Each row below holds a small network's activations on one input, seen along a few directions.
Each table varies a few parts of the input and shows all the possible inputs, shuffled.
Descriptions start from the smaller parts, as in this example, which fits no table here: one of 5 places around a ring, together with either a single point or one of 11 places along a line or (one of 3 separate values, together with one of 4 places along a line).
Shared parts are said once, and a part with two or three values counts as separate values.
(in the rows, 128 means zero)

Other details of the inputs shift rows strongly along two fixed directions, in all tables alike. That doesn't count.

Table:
R1: [123 130 136 152 123 153 112 115 121 134 139 124 142  68 116]
R2: [121 127 126 112 120 124 128 150 147 106 134 107 105 142 123]
R3: [125 130 125 121 124 131 120 147 135 112 137 110 107 134 118]
R4: [122 125 134 133 132 114 142  94 102 150 106 158 125 143 149]
R5: [126 127 132 130 132 116 145  95 100 148  97 154 124 152 144]
R6: [122 132 136 137 132 115 140  98  95 150 112 156 125 152 147]
R7: [151 122 125 157 137 155  95 139 146 143 158 123 190  36 111]
R8: [123 131 124 106 117 125 138 153 155  99 133 105 111 157 121]
R9: [123 134 123 114 125 125 131 150 141 107 139 113 110 153 124]
R10: [147 118 115  97 129 107 119 189 180 103 144  98 126 155 122]
R11: [149 119 134 137 133 103 131 110 116 165 104 157 159 145 149]
R12: [125 130 118 109 127 124 131 152 142 106 131 112 103 158 122]
R13: [123 133 121 109 124 124 134 152 144 105 137 113 108 161 125]
R14: [154 115 126 123 143  95 144 108 118 160 101 161 165 154 152]
R15: [126 128 127 110 118 123 129 151 143 104 124 103 100 154 117]
R16: [121 132 137 149 126 145 113 116 118 136 144 129 136  82 123]
R17: [124 125 137 132 131 110 139  95  94 153 100 155 114 155 148]
R18: [123 134 138 136 128 115 145  95  94 148 105 154 127 160 145]
R19: [124 135 122 111 120 129 135 153 147 102 136 108 114 156 118]
R20: [126 132 132 152 129 153 112 115 113 136 137 128 139  81 115]
R21: [125 126 135 132 130 116 143  95  97 149  97 152 122 151 143]
R22: [123 128 127 148 132 155 114 115 126 136 146 132 146  65 121]
R23: [150 118 117 142 148 144 103 139 147 141 158 130 182  52 119]
R24: [123 134 133 151 127 157 117 117 126 130 146 128 151  69 117]
R25: [126 131 122 116 122 133 127 152 142 105 132 105 110 144 114]
R26: [148 116 127 132 147 102 131 110 116 165 113 163 161 134 153]
R27: [146 121 125 158 139 153  89 141 144 146 163 126 179  36 115]
R28: [124 137 131 150 130 153 120 116 118 132 143 131 148  86 118]
R29: [126 126 130 127 131 114 148  95 102 148  95 155 123 160 145]
R30: [122 131 130 145 131 148 120 115 124 135 144 135 143  83 126]
R31: [120 132 134 151 129 151 113 117 121 135 148 130 142  72 122]
R32: [121 131 132 146 131 147 118 116 122 134 145 134 142  82 125]
R33: [122 131 130 114 116 128 131 153 150 101 136 102 111 145 118]
R34: [125 127 120 111 127 128 128 151 145 107 133 110 106 140 121]
R35: [122 130 144 137 123 115 141  94  98 148 105 151 125 148 144]
R36: [124 128 124 110 118 128 133 151 153 101 130 105 111 143 119]
R37: [123 135 130 121 117 131 125 149 139 106 138 105 113 142 115]
R38: [123 130 133 151 125 156 114 116 124 132 142 125 146  64 115]
R39: [122 125 140 132 127 108 140  95  98 151 103 154 116 152 149]
R40: [124 127 121 103 117 123 138 153 156  99 127 104 107 158 121]
R41: [152 119 114 103 128 120 118 186 183 101 147  92 145 133 112]
R42: [124 126 122 108 124 121 130 152 143 107 128 108  99 154 123]
R43: [126 130 117 111 128 128 130 150 143 108 134 113 108 150 121]
R44: [127 129 129 132 133 119 146  93  97 150 100 158 128 156 143]
R45: [122 133 129 116 121 122 127 149 137 109 137 110 104 155 123]
R46: [127 131 119 113 124 132 130 152 145 103 132 107 111 148 115]
R47: [125 125 129 126 135 112 145  96 101 150 100 158 119 158 149]
R48: [125 128 132 130 134 111 142  98  95 150 102 156 116 163 147]
Each input here is: one of 2 separate values, together with one of 4 places along a line, together with either a single point or one of 5 places around a ring.
The inputs of R17 and R34 match in every part but the place on the line of 4. If R45 is changed in the same way as R17 into R34, which row does it become?
Answer: R9
Which other rows does R9 become when the choice among 2 separate values takes its other values? List them by row number.
Answer: R28
A walk changes only the place on the ring of 5. It starts at R31 and steps to R2. List the rest of the walk in order.
Answer: R42, R48, R6
A walk changes only the place on the line of 4. It starts at R16 and steps to R31. List the rest of the walk in order.
Answer: R32, R30
Which other rows does R46 become when the choice among 2 separate values takes its other values? List them by row number.
Answer: R12

Table:
R49: [127 126 151 162 132 120 128  71  84 177 110 170 154  98 150]
R50: [133 125 114 143 141 161  99 141 140 127 161 117 148  50 105]
R51: [136 126 132 125 122 112 139 122 123 137 102 132 131 160 135]
R52: [132 131 121 124 133 136 141 121 121 127 120 138 144 140 137]
R53: [126 123 117 103 132 110 138 142 143 117 126 125 106 161 135]
R54: [127 131 115 125 137 137 119 144 140 117 152 122 129 113 119]
R55: [ 92 142 135 101 109 107 170 106  99 104  88 129  46 234 138]
R56: [133 122 137 159 145 121 122  77  80 183 108 176 147  99 148]
R57: [132 133 123  90 106 118 136 190 182  75 142  75 104 186 106]
R58: [127 125 119 101 126 121 148 143 147 111 116 121 122 162 132]
R59: [126 129 125 131 131 137 111 151 139 122 154 116 123 109 119]
R60: [137 123 139 123 124 106 130 122 117 136 109 132 121 160 140]
R61: [136 122 127 132 141 106 156  77  89 164  82 177 143 166 155]
R62: [128 136 137 155 124 156  99 142 139 125 166 107 153  58 105]
R63: [127 124 132 158 136 157  97 116 121 144 155 135 150  41 125]
R64: [129 130 123 116 109 144 113 180 185  82 158  75 126 109  99]
Describe the family of inputs behind these rows.
Answer: either a single point or (one of 3 separate values, together with one of 5 places around a ring)
Which other rows does R49 become when the choice among 3 separate values takes its other values? List them by row number.
Answer: R60, R62
